A small network was shown many inputs. Here are its activations along a few directions, one row for each input.
In each table, some parts of the input vary, and every possible input appears once, in random order.
Descriptions start from the smaller parts, as in this example, which fits no table here: values(2) and (point or ring(11) or (line(4) and ring(5))).
Shared parts are said once, and a part with two or three values counts as separate values.
(in the rows, 128 means zero)

Other details of the inputs vary at random and push rows far along two fixed directions, the same in every table; ignore that.

Table:
R1: [142 116  97 118 106 121  58 147 162  91 134 154 126  95 107 123]
R2: [121 115 117  99 132 154 111 151 134 136 150 142 139 102 101 152]
R3: [194 176 149 123 187  52 124 140 115  81  84  96 159 149 180 119]
R4: [107 118 117 143  62 125  76 137 160 116 154 150  99 101  95 123]
R5: [110 124 100 144  57 106  75 137 174 105 160 157 100 102  94 111]
R6: [129 150 116 145  73  69  68 136 143  97 140 136  87 101 121 112]
R7: [168 138 138 115 173 107 126 132 115 105 109 121 164 134 146 133]
R8: [105  95 143 126 128 205 161 117 120 169 124 143 146 141 132 148]
R9: [154 153 142 139 130  80 149 125 111 115 108 108 148 139 166 102]
R10: [ 80  68 118 114 110 204 139 112 127 166 147 166 111 111  86 152]
R11: [162 174 158 125 169 125 168 112  98 132  86  91 146 152 180 120]
R12: [ 81  87 141 126 157 210 173 107 108 183 134 143 143 155 110 171]
R13: [134 136  97 111  88 100  60 167 151  97 152 141 115  71  97 127]
R14: [128 129 108 107 106 113  72 175 157 102 156 140 111  91  98 135]
R15: [127 138 105 130  92 118  89 131 157 104 151 138 104  97 106  87]
R16: [119 142 115 144 104  71  94 138 145 102 144 134  98 122 113 110]
R17: [172 178 151 141 148  62 169 123 101 110  82  90 154 159 196 106]
R18: [119 137 129 141 100  77  84 132 134 107 146 128 102 105 115 115]
R19: [ 83  86 133 134 119 203 137 123 134 165 155 148 135 141  87 155]
R20: [ 75  75 125 127 135 223 167 112 133 180 151 158 150 156  89 159]
R21: [ 96  96 117 111 137 242 171 106 137 173 139 155 143 141 108 140]
R22: [154 155 147 122 162  66 170 111  93 125  94 101 136 157 160 118]
R23: [ 92  79 149 128 154 227 179 119 111 181 132 137 155 157 120 156]
R24: [119 137 124 148  83 100  81 142 150 107 142 128 104 118 113 119]
R25: [129 145 137 129 156 125 183 101 103 150  99 124 151 161 160 145]
R26: [147 119 104 118 113 109  63 144 155  91 135 150 130  93 108 118]
R27: [ 82  81 137 127 117 202 139 115 132 168 158 151 142 129  89 154]
R28: [117 122 108 146  82 109  89 150 156 102 149 141 105 117 115 100]
R29: [133 149 121 140 100  99  69 152 154  91 147 119  85  99 109  86]
R30: [106 110  86 129  64 108  78 137 159 108 153 163  77  99  88 110]
R31: [ 81  63 139 119 124 243 160 111 125 187 146 161 150 129 104 155]
R32: [ 91  80 131 113 143 225 186 101 102 183 120 151 134 147 116 172]
R33: [ 88  81 149 122 140 230 179  96 113 193 135 151 162 145 108 171]
R34: [ 81  76 133 121 136 216 175 103 131 183 150 157 160 149  95 157]
R35: [164 131  94 131 100  80  57 151 158  96 154 119  97  72 123 111]
R36: [104 102 106 139  71 113  76 149 164 106 171 153 103  97  92  93]
R37: [138 153 125 133  96  87  67 146 153  92 149 120  90  88 109  81]
R38: [142 152 142 123 174 139 172 115 112 136 109 101 147 165 153 114]
R39: [179 143 143 125 191 110 161 133 110 128 107  87 144 139 176 144]
R40: [186 145 138 122 188 131 174 118 102 144  92  90 157 139 186 155]
R41: [157 160 133 108 164 112 146 152 112 116 103 106 152 130 157 155]
R42: [128 135 137 129 143 120 148 122 103 133 103 113 115 147 146 137]
R43: [ 93  94 142 122 143 196 169  97 105 181 129 148 147 138 119 166]
R44: [174 191 158 144 147  32 161 111 103 104  88  85 158 154 183 112]
R45: [121 145 103 147  83  66  76 142 153  97 140 140  90 115 112 107]
R46: [150 165 151 130 162 133 156 123 110 130  96  96 134 149 162 118]
R47: [162 132  97 133 105  85  64 159 166  89 149 116  88  84 129 118]
R48: [114 114  94 127  69  90  78 133 155 107 154 157  83  95  89 102]
R49: [154 171 154 131 170  74 188  97  89 136  83 100 160 161 179 130]
R50: [164 168 164 129 168  53 164 113  82 116  86  86 132 151 174 120]
R51: [150 161 147 121 171 116 169 112 108 127 108  97 150 151 158 105]
R52: [145 157 136 125 158 138 165 119 122 130 107 108 139 157 156 114]
R53: [ 97 118 107 144  73 116  66 142 154 113 159 152  82 102  91 125]
R54: [121  86 118 108 168 213 138 127 134 146 123 160 164 138 115 167]
R55: [ 70  60 123 116 137 232 159 115 116 178 148 157 120 142  84 166]
R56: [122 142 117 137 102  65  94 129 142 104 147 134 106 113 115 106]
R57: [110 113 113 148  64 121  60 158 161 104 160 145  89 100 102 104]
R58: [163 185 155 145 159  57 174 118 105 113  81  85 156 172 185 122]
R59: [ 91  86 120 119 149 188 173 112 113 162 133 149 128 156 104 152]
R60: [114 116 134 119 131 190 136 116 130 153 133 134 129 115 111 124]
R61: [178 139 137 121 175 106 148 130 113 124 120  93 141 123 163 139]
R62: [111 114 104 144  76 103  73 156 164  97 165 144  98 110 100  91]
R63: [158 158 172 134 163  89 162 122  92 131  98  89 156 154 179 115]
R64: [186 193 136 112 164  61 141 147 100 100  81  87 159 128 183 138]
R65: [152 163 140 130 168  79 181 114  91 122  79  97 135 171 173 129]
Each input here is: ring(5) and (values(3) or (values(2) and line(5))).
Changing only the ring(5) part turns R10 into R42. The same change can be made to R35. Which row results?
Answer: R47
Changing only the ring(5) part turns R62 into R28. The same change can be made to R12. Which row results?
Answer: R53
Which other rows agree with R32 in the ring(5) part? List them by row number.
Answer: R1, R4, R5, R6, R8, R11, R17, R21, R25, R30, R40, R64
Change only the values(2) part in R65. List by row number the other rows that result.
Answer: R42
Change only the values(2) part in R59. List by row number the other rows that result.
Answer: R55
Start at R21 and move only the ring(5) part, one step at a time. The first step leads to R52. Which rows follow, in order?
Answer: R38, R51, R15

Table:
R66: [146 172 139 147  98  36 104 135 115 102 110  93  84 120 151 110]
R67: [117 123 141 123 136 168 185  88  99 168 107 128 143 144 144 148]
R68: [ 97 112 140 142  88 150 100 130 140 136 159 138 108 110 100 102]
R69: [112 109  90 115 106 158 111 120 154 124 142 158 106 109  98 121]
R70: [134 136 146 132 158 125 189 108 108 143 100 126 173 179 161 142]
R71: [149 127 138 121 137 136 102 154 134 114 140 111 130 102 129 119]
R72: [132  98 104 111 111 142  89 141 149 121 146 156 140  92 102 155]
R73: [146 177 143 159  95  66 100 129 133  98 112 101 102 128 158  93]
R74: [159 163 125 143 112  13 110 127 123  86 105 117 122 129 152 105]
R75: [ 91  95  92 120  95 192 100 137 173 131 172 168 125 106  76 102]
R76: [ 91 101 113 132  73 125 108 115 134 138 144 169 124 109  88 141]
R77: [127 128 130 130 147 174 187 107 121 155 111 124 145 165 155 133]
R78: [143 163 117 152  82  61  78 145 161  81 144 117 104 110 128  66]
R79: [142 145 156 119 183 142 168 124 104 135 112 104 149 152 152 108]
R80: [164 148 119 126 107  67  53 170 156  81 156 105  96  75 117 107]
R81: [159 130 141 109 173 154 161 130 116 138 103 123 193 142 160 166]
R82: [126 144 169 146 149 125 178 106  97 149  94 114 170 177 162 147]
R83: [136 142 147 148 160 151 177 109 116 142 101 105 136 173 167 127]
R84: [156 169 142 147 115  17  97 145 131  83 129  90  87 122 147  82]
R85: [ 80  74  87 116  95 198  96 139 159 144 170 169  81 105  62 142]
R86: [102 122 133 138  92 140 133 119 135 139 135 156 145 138 115 138]
R87: [165 177 155 154 134  37 115 139 119  87 117  82 109 137 164  74]
R88: [ 81  83  91 125  94 226  96 134 175 136 166 172 101 116  72 123]
R89: [120 114 146 134 146 123 159 124 108 140 116 127 141 163 139 145]
R90: [105  99 111 120 126 126 112 142 135 125 141 153 118 124  93 148]
R91: [ 80  69  83 124  75 194 106 117 162 149 171 179  91 103  75 129]
R92: [114 111 131 124 156 120 170 110  97 150 109 137 144 155 132 164]
R93: [170 158 125 125 130  86  90 156 132  96 117  97 108 101 156 116]
R94: [115 133 161 131 150 103 182 109  79 157  99 112 151 164 151 168]
R95: [ 95  97  97 125 109 157 123 120 135 146 151 152  90 119  96 143]
R96: [147 180 130 148  92  71 118 125 132 104 110 108 117 128 161  95]
R97: [129 110 100 111 114 194 106 142 157 136 145 147 132 101 119 137]
R98: [151 165 119 124 128  48  93 140 136  86 132 114 104 107 124  90]
R99: [150 159 128 120 166 145 178 114 118 130  94 116 154 161 166 121]
R100: [100  96  94 107 124 176 121 124 139 144 146 160 103 114  90 145]
R101: [112 142 149 157 105 139 118 124 138 130 139 119 128 133 127 100]
R102: [ 84  94 132 137  90 144 112 132 129 144 149 157 118 123  94 142]
R103: [185 173 121 116 149  60 106 144 115  99 100  97 118 105 168 133]
R104: [145 118 127 105 173 131 144 133 102 144 109 131 162 124 140 182]
R105: [158 144 120 137 110  81  55 164 156  78 134 127 130 102 130 125]
R106: [110 132 167 132 138 141 165 108 102 161 125 106 130 140 135 137]
R107: [136 116 130 125 135 183 108 144 149 127 147 124 145 105 122 124]
R108: [ 97 112 143 136 115 174 150 117 113 160 132 127 115 134 125 137]
R109: [156 131 122 127 122  82  66 168 143  89 135 123 122  97 131 130]
R110: [167 160 114 138 107  92  66 158 157  83 129 108 108  99 147 104]
R111: [121 140 133 127 133 116 156 107  95 149 105 118 121 139 146 143]
R112: [107 124 163 119 162 166 195  89  85 182 115 121 154 151 139 149]
R113: [122 113 131 105 187 143 184 108  93 153 100 142 162 160 130 172]
R114: [152 172 128 147 106  64  71 152 155  69 137 110 111 115 127  65]
R115: [128 119 145 123 170 166 201  90 101 165 113 120 163 164 147 131]
R116: [152 166 134 128 131  46 102 148 134  83 131  98 100 119 130  91]
R117: [154 132 146 109 178 193 176 123 115 153 117 110 186 137 156 142]
R118: [190 173 114 118 129  63  97 140 128  91 106 100 122  98 169 116]
R119: [139 105 138 109 182 153 155 137 101 155 110 120 164 138 141 191]
R120: [126 129 141 127 165 148 155 125 121 129 106 134 163 167 136 138]
R121: [150 161 138 157 109  43  99 137 139  85 118 117 123 146 148 104]
R122: [141 167 125 149  67  40  70 129 148  87 139 120  95  90 122  74]
R123: [144 136 139 111 176 154 186 100 108 144 106 120 167 153 140 121]
R124: [129 139 153 149 147 143 156 120 126 134 124 107 141 158 148 101]
R125: [135 147 115 139 100  51  80 135 148  90 150 124  82  98 116  87]
R126: [125 122 147 130 168 103 185 114  88 150 101 112 148 173 151 165]
R127: [157 128 135 112 179 157 159 132 104 149 101 104 141 133 156 171]
R128: [103  69 102 102 110 206  81 144 162 148 186 167 113  69  64 151]
R129: [ 80  76  89 116  87 192  94 143 172 128 170 195 128 112  60 131]
R130: [ 91  77  88 111  94 162  99 128 157 129 157 187 124 106  66 139]
R131: [101 118 146 122 147 132 182  98  81 167 106 137 154 152 134 177]
R132: [ 77  72  94 130  82 184 101 135 155 150 172 161  73 111  70 143]
R133: [112 134 155 132 140 183 190 101 111 170 117 121 171 156 147 122]
R134: [107 102 119 138 109 159 124 130 135 138 148 134  91 129 114 123]
R135: [140 133 149 122 186 119 173 127  95 131  95 120 161 172 152 144]
R136: [106  68  96 104  93 215  79 138 170 142 187 170 124  69  66 136]
R137: [145 142 146 120 178 140 177 120 100 138  96 102 136 160 161 126]
Changing only one part turns R69 into R91. The same change can be made to R75. Which row results?
Answer: R78
What do these inputs look like to the network?
Answer: values(3) and line(4) and ring(6)
Start at R86 and move only the line(4) part, one step at a time. The first step leads to R70. Which rows follow, in order?
Answer: R129, R81
Change only the values(3) part in R111. List by row number the other rows that result.
Answer: R112, R131

Table:
R138: [139 150 134 137 161  66 174 114 106 106  83 123 146 187 161 119]
R139: [159 175 139 150  79  42  44 156 156  68 147 105 116  82 134  63]
R140: [112 130 159 160  98 134 135 117 128 135 121 130 157 155 144 119]
R141: [148 126 135 119 183 191 192 107 118 162 116  98 144 152 156 120]
R142: [ 94  86 101 133  85 161  97 134 159 131 153 191 162 119  90 152]
R143: [ 87 104 101 129  72 207 111 128 180 133 157 184 148 129  87 107]
R144: [137 112  86 104 103 118  68 164 163  98 158 156 122  82  91 138]
R145: [112 107 131 109 172 165 168 120  92 167 111 124 120 148 127 195]
R146: [154 136 119 141  80  28  33 174 152  76 152 119  93  77 118 128]
R147: [117 105 127 111 167 135 150 122 116 132 128 137 127 141 111 129]
R148: [123  97 123 121 113 146  93 137 123 141 135 143 114  98 111 180]
R149: [ 73 126 156 135 103 114 227  54  64 200 104 129 111 159 138 150]
R150: [130 126 136 130 154 156 162 126 117 147 129 100 107 144 142 105]
R151: [137 124 152 128 147 179 150 130 123 160 131 105 160 122 153 140]
R152: [113 154 147 133 117   4 187  70  57 153  87 112 116 150 149 160]
R153: [ 96 140 150 158 112 129 153 118 126 134 124 130 130 174 132 109]
R154: [117 157 135 156  79  61  56 157 155  81 162 112  70 100 101  65]
R155: [138 142 119 136  74 127  63 147 152 113 145 123  95  72 129 114]
R156: [114 115 108 128 108 170 115 128 133 137 140 126  69 112 114 106]
R157: [ 95 113 145 133 157 141 189 112 101 154 103 143 163 191 127 164]
R158: [143 149 121 109 133 176 138 128 129 138 114 116 130 110 143 123]
R159: [112  75 106 112 114 178  96 149 148 147 166 162 140  89  94 175]
R160: [163 191 165 154 146  41 132 146 108 102 109  59 101 142 176  97]
R161: [121 130 146 131 155 154 159 115 116 140 129 112 120 149 130  89]
R162: [112  88  78  89 111 193  95 141 149 135 148 176 121  84  84 171]
R163: [ 83 104 114 138  86 184  93 139 148 147 166 137  62 102  88 131]
R164: [ 98 117 126 151  66 162  97 128 167 130 154 164 150 123 112 108]
R165: [131 116 173 138 156 179 170 123 104 170 122  93 153 143 158 150]
R166: [160 143 120 120 161  56 129 144 114 101 114 102 101 133 147 123]
R167: [140 147 157 110 176 183 179 113 116 145 114 112 186 149 145 118]
R168: [144 146 142 152 102  44 102 138 127  93 108 130 152 142 146 132]
R169: [ 77 100 111 148  86 173 129 115 154 135 152 164 106 151  98  91]
R170: [ 80  71 108 118 115 168 100 153 143 150 173 155  92 111  68 171]
R171: [134 130 132 124 153 168 150 111 136 135 135 121 134 137 127  90]
R172: [147 114  77 117 112  92  72 152 168  89 160 143  87  88  98 115]
R173: [150 121 105  96 188 163 177 102 107 146  97 125 134 137 149 165]
R174: [141 118 155 111 183 155 167 118  97 153 112 132 197 140 142 165]
R175: [ 90  90 143 141  86 181  89 134 150 142 172 143 121 102  86 115]
R176: [187 197 132 133 119  48  93 160 146  72 117  82 121 103 165  75]
R177: [147 153  95 128  92  58  84 145 157  73 120 157 151 124 121 112]
R178: [158 174 136 148 146 102 175  99 126 112  94 110 154 181 176  82]
R179: [171 175 107 139 136  22 127 120 138  67  94 124 142 155 161  97]
R180: [130 107 166 121 170 144 156 122  97 151 115 127 176 144 132 168]
R181: [172 155 131 112 192  84 160 116 113 106  99 112 154 147 153 116]
R182: [107  85  97  98 121 182  99 139 153 126 162 181 150 100  67 144]
R183: [ 95  79  85 105 117 175 103 133 141 139 151 160  74 102  84 151]
R184: [147 115 133 103 172 170 161 118  94 162 100 130 166 127 157 202]
R185: [179 178 121 129 149 104 141 116 122 112  98  84 104 127 174  92]
R186: [151 172 146 137 139   7  94 152 117  82 117 100 110 129 133 109]
R187: [137 133 169 135 150 180 169 112  92 168 101  93 141 138 169 156]
What do these inputs look like to the network?
Answer: values(2) and (point or (line(4) and ring(6)))
Changing only the values(2) part turns R175 into R180. The same change can be made to R155. Which row results?
Answer: R184
Change only the line(4) part in R162. List by row number the other rows that result.
Answer: R144, R177, R182
Change only the values(2) part in R166. List by row number the other rows that result.
Answer: R150

Table:
R188: [151 125 136 132 128 109  90 147 136 102 136 118 120 110 127 112]
R189: [139 131 131 107 152 115 138 133 117 128 118 122 144 122 130 143]
R190: [124  96 128 106 185 176 168 117 115 149 115 137 153 156 126 166]
R191: [ 92 135 142 143 113 129 135 121 124 134 129 131 122 148  99 113]
R192: [111 121 141 133 139 168 194  93  97 175 107 120 123 156 147 145]
R193: [106  76  85 123  94 215  86 149 182 135 179 166 108  99  74 122]
R194: [162 158 124 126 153 139 144 130 131 118 111 109 146 132 161 117]
R195: [133 122  96 129  83  88  54 165 162  88 152 138  92  89 104 126]
R196: [138 151 139 146 108  51 124 115 128 109 130 127 132 132 133  96]
R197: [133 153 148 131 137 106 181  96  95 149  96 102 119 149 151 122]
R198: [145 167 144 146 112  55 146 109 112 113 104 118 143 141 150 102]
R199: [134 148 124 154  98  60 109 123 124 104 131 104  76 123 153  99]
R200: [ 66  94 144 134 135 199 163 114 117 170 140 144 134 171 106 140]
R201: [140 138 116 110 143 155 132 126 139 122 128 124 144 118 140 111]
R202: [133 132  91 126  71  88  50 162 159  89 149 145  94  81 105 124]
R203: [130 115  92 128 104 107  70 151 159  94 138 147  99 108  99 132]
R204: [127 123 105 115 112 146  90 151 166 109 166 145 114  94 103  96]
R205: [132 146 114 156  60  50  81 129 150  93 137 142 109 114 129  94]
R206: [163 169 149 159 123  25 140 120 117  98 100 100 137 155 180 102]
R207: [144 143 156 144 152  73 172 106 105 132 102 104 158 170 164 115]
R208: [156 164 124 114 130  69 114 145 117 103 112 114 133 112 148 129]
R209: [117 103 137 113 151 204 151 117 112 157 125 138 158 120 125 150]
R210: [ 93  88 102 118  85 165  69 156 169 132 185 164 104  72  63 136]
R211: [123 104 143 118 167 181 158 128 121 160 137 122 152 135 127 166]
R212: [168 165 144 109 198 108 186 107  82 130  75 111 168 162 175 150]
R213: [100  82 109  97 153 195 141 121 131 152 144 169 136 125  94 158]
R214: [107 111 144 137 157 159 194  99  94 173 118 112 122 160 136 139]
R215: [169 148 147 139 151 100 121 135 117 109 104  96 139 130 164 124]
R216: [100  78 106 126  95 194  86 149 166 148 173 161 113  93  78 155]
R217: [169 156 137 137 129  95 103 136 122 103 109 106 132 115 158 118]
R218: [128 113 119 108 171 184 167 109 110 154 104 143 157 153 139 173]
R219: [123 101 139 117 151 185 137 123 119 148 135 136 147 117 113 138]
R220: [132 177 165 144 143  92 175 115  96 125  81 100 144 175 176 120]
R221: [ 86 134 153 131 126 166 167 105 112 149 122 134 137 160 125 135]
R222: [ 95 105 139 124 138 169 178  94 108 174 133 129 115 144 115 137]
R223: [148 152 113 137  79  72  51 161 158  89 146 124 101  80 124 116]
R224: [162 172 146 121 148  82 131 134 113 120 105  97 148 119 160 134]
R225: [121 167 134 158  85  49  84 146 140  92 123 113  93 141 139  86]
R226: [ 88  63  94 113  98 184  81 154 165 136 177 173 105  93  61 150]
R227: [128  96 119 112 162 214 158 129 135 156 146 136 149 143 117 132]
What do these inputs look like to the network?
Answer: ring(5) and (values(3) or line(5))
Changing only the ring(5) part turns R195 into R202. The same change can be made to R193. Which row results?
Answer: R194
Changing only the ring(5) part turns R219 into R188. The same change can be made to R222. Which row results?
Answer: R214
Change only the values(3) part in R225. List by row number the other rows that result.
Answer: R199, R206
Change only the line(5) part in R227. List by row number the other rows that result.
Answer: R188, R190, R211, R226
